Here are a small network's activations along a few directions, averaged over the inputs that share one value of a field.
Values that are neighbours, or in one group, have similar rows; names and order tell nothing.
Random noise pushes rows far along 4 fixed directions. That doesn't count. These rows show it; they differ only by the noise:
[ -33 -220 -116  179  238 -249 -135  213 -105    9   36 -161  -93   -8
  145]
[-425 -680  421  410  -14 -363  -45  -64   42 -300  232 -443 -106  216
  -46]
[-140 -502  -22  -49  -53 -112  258 -185 -242 -113   90 -169   -4 -133
    3]
[  37  -14 -292 -354  -20  215  288 -151 -262  232   23  200   25 -376
  -48]
[-305 -288   50  -62 -155 -124  173 -200  -71 -163  171 -126  -59  128
 -178]
[-428 -221  102   33 -178 -279   44 -138   51 -297  221 -204 -121  424
 -249]


Field LOTAF:
paten: [ 220 -231  508  196 -105  104  -36 -187  410  -45  159  111   65  -70
   16]
totur: [ 112 -339   19  184 -117  -40 -132   63 -137 -544 -214 -348  -79   43
  -12]
maz: [  96 -323 -340 -130 -306 -326  296 -357 -339 -707 -228 -422   22  324
 -118]
peke: [ -82 -262  551   87 -154  395  354 -545   21   70   58 -139   88 -419
  206]
gora: [ -23 -201  -92  -25   30 -238  105  113 -157   85  234  -52 -172  183
 -123]
mez: [ 255  119  -60  390  592    9 -535  477  -28  571  -19   64  -17 -372
  263]
giz: [  32 -225  445  456  123  -92 -261  171  465  -87   70 -212  -47   16
  162]
guke: [-46 139  45 214 121  89  69 -72 153 -23 -47 -93  58 358 373]
teg: [ 277   49 -247 -165  -28 -156   -2  200 -273  -10 -338    0  229  -25
  224]
furo: [-202  -51  538  162  -13 -191 -160  319  133  -86 -122   -6  196   19
  -77]
tozo: [   7  -40 -121  -82 -149 -153   95 -159  -46 -331 -104  -24   74  194
    6]
LOTAF is arranged as a star with 5 arms.
Which values are neighbours of teg? Give them in the order they are listed.
> furo, tozo
Which values are neighbours of totur? Give them in the order they are listed.
> maz
Which values are neighbours of paten? Give them in the order they are listed.
> giz
Which values are neighbours of gora? Give them in the order they are listed.
> mez
